z112: [129 130 120 166  61  62 122 166 108]
z693: [139  86  93 126 129  86 191 115 102]
z312: [143  58 171 133 118 136 120 133 119]
z376: [154 163 149  82  99 126 125  82 173]
z637: [145 149 139  86  93 126 130  86 191]
z556: [ 88 191 132 115 136 190 128 115  78]
find: [ 93 126 129] => z693
loc: [128] => z556, 6
loc: [62] => z112, 5
find: [145 149 139  86  93 126 130  86 191] => z637
loc: [163] => z376, 1
find: [139  86  93 126 130  86 191] => z637

z959: [129 121 120 114  92]
z809: [114  89 131 114 113]
z147: [121 120 114 131 132]
find: [121 120 114 131 132] => z147
find: [129 121] => z959
find: [ 89 131 114 113] => z809
loc: [132] => z147, 4
loc: [92] => z959, 4
find: [114  92] => z959
find: [129 121 120 114  92] => z959

z578: [166 131  98 164 111 119  94]
z818: [ 99  97 104 115 101 115 113]
z763: [129 114 162 155  83 121 152]
z996: [104  97  99 181 194 148 126]
z597: [100 144 111 135 146 131 132]
z686: [140  70  86 158 103 114 114]
z701: [142 127 126 133 103 118 167]
z865: [ 86 123  66  91 123 134 142]
loc: [91] => z865, 3
find: [ 99  97 104] => z818

z29: [144 183 110 119 105  58 150  94 102 151]
z696: [141  75 107 120 149 162  93 179 129 105]
z398: [132 134 114 120 162 149  95 127 131 155]
z806: [152  80 111  84 132 139  99 188 117 108]
z511: [173 111  93  93 145  80 111 171 148 149]
z415: [ 95  91 141 170 108 148 164 129 164  88]
z755: [111 140 133 190 138 118 158 122 183 134]
z266: [107 132 123 159 174 147 114  96 145 133]
z879: [111  84 130 139 138 118 158 122 183 134]
find: [120 162 149] => z398
find: [111  84 132 139] => z806
find: [107 132 123] => z266
find: [148 164 129 164  88] => z415

z284: [123 126 150 119 120 179 135]
z812: [150 118 136 125 141 179 114]
z373: [119 134 127 134 112 179 122]
z474: [133 125 148 122 121 179 132]
z833: [123 150 119 126 132 179 143]
z795: [151 132 135 135 136 179 140]
z222: [136 119 151 121 139 179 149]
z851: [125 125 155 117 119 179 131]
z766: [129 126 150 121 121 179 132]
z384: [128 116 130 115 145 179 120]
z522: [120 132 104 133 133 179 133]
loc: [117] => z851, 3
find: [123 126 150 119] => z284
find: [129 126] => z766
find: [136 119] => z222
loc: [148] => z474, 2
loc: [131] => z851, 6
loc: [112] => z373, 4

z617: [118 129 165 131 144 140 163 127  84 126 136 122 116 128 154 141 155 130
 143 129 168 108 124 104 111  94 105 139 119 120]
z255: [142 169 139 165 163 111 142 118  98 135 104 137 120  73 134 126 106 126
 130 124 105 125 112 145 134 164 158 126 128 131]
z299: [154 141 155 132 143 140 190 115  65  93 138 127  91 113 152 124 163 125
 155 128 171 135 139  81 103  70  63 159 105  96]
z292: [118 129 165 131 144 140 163 127  84 110 136 122 116 128 154 141 155 130
 143 129 168 108 124 104  75 101 148 123 137 139]
loc: [158] => z255, 26
loc: [91] => z299, 12
loc: [98] => z255, 8
loc: [145] => z255, 23
find: [118 129 165 131 144 140 163 127  84 126 136 122 116 128 154 141 155 130
 143 129 168 108 124 104 111  94 105 139 119 120] => z617
find: [118 129 165 131 144 140 163 127  84 110 136 122 116 128 154 141 155 130
 143 129 168 108 124 104  75 101 148 123 137 139] => z292

z158: [119 120 144 140 111 148 145 148 147 141 120 157 121 145 158 149 124 120
 123 138 151 140 138 150 137]
z531: [119 187 123 114 137 106 117 138 122 121 102 102 115  99 113 111 114 113
 119  99 136 120 109 127  98]
z437: [132 104 163 125 119 114 135 136 144 141 114 134 123 116 144 130 117 120
 121 112 149 110 118 106 131]
z377: [102 137 112 129  78 139 130 127 129 127 131 165 117 136 143 138 130 125
 109 141 137 138 136 145 134]
z232: [119 119  92 146 116 163 125  97 110 125 131 140 119 171 123 145 123 128
 127 162 105 154 153 155 159]
z613: [143 125 105 131 147 151 124 108 117 123 140 118 147 143 116 135 146 137
 148 137 103 139 133 155 134]
z897: [142 125 133 109 145 101 117 125 126 121 140 107 140  96 114 117 124 131
 143  99 122 114 114  95 109]
find: [124 108] => z613
loc: [126] => z897, 8
find: [102 137 112 129  78 139 130 127 129 127 131 165 117 136 143 138 130 125
 109 141 137 138 136 145 134] => z377
find: [132 104 163 125 119 114 135 136 144 141 114 134 123 116 144 130 117 120
 121 112 149 110 118 106 131] => z437

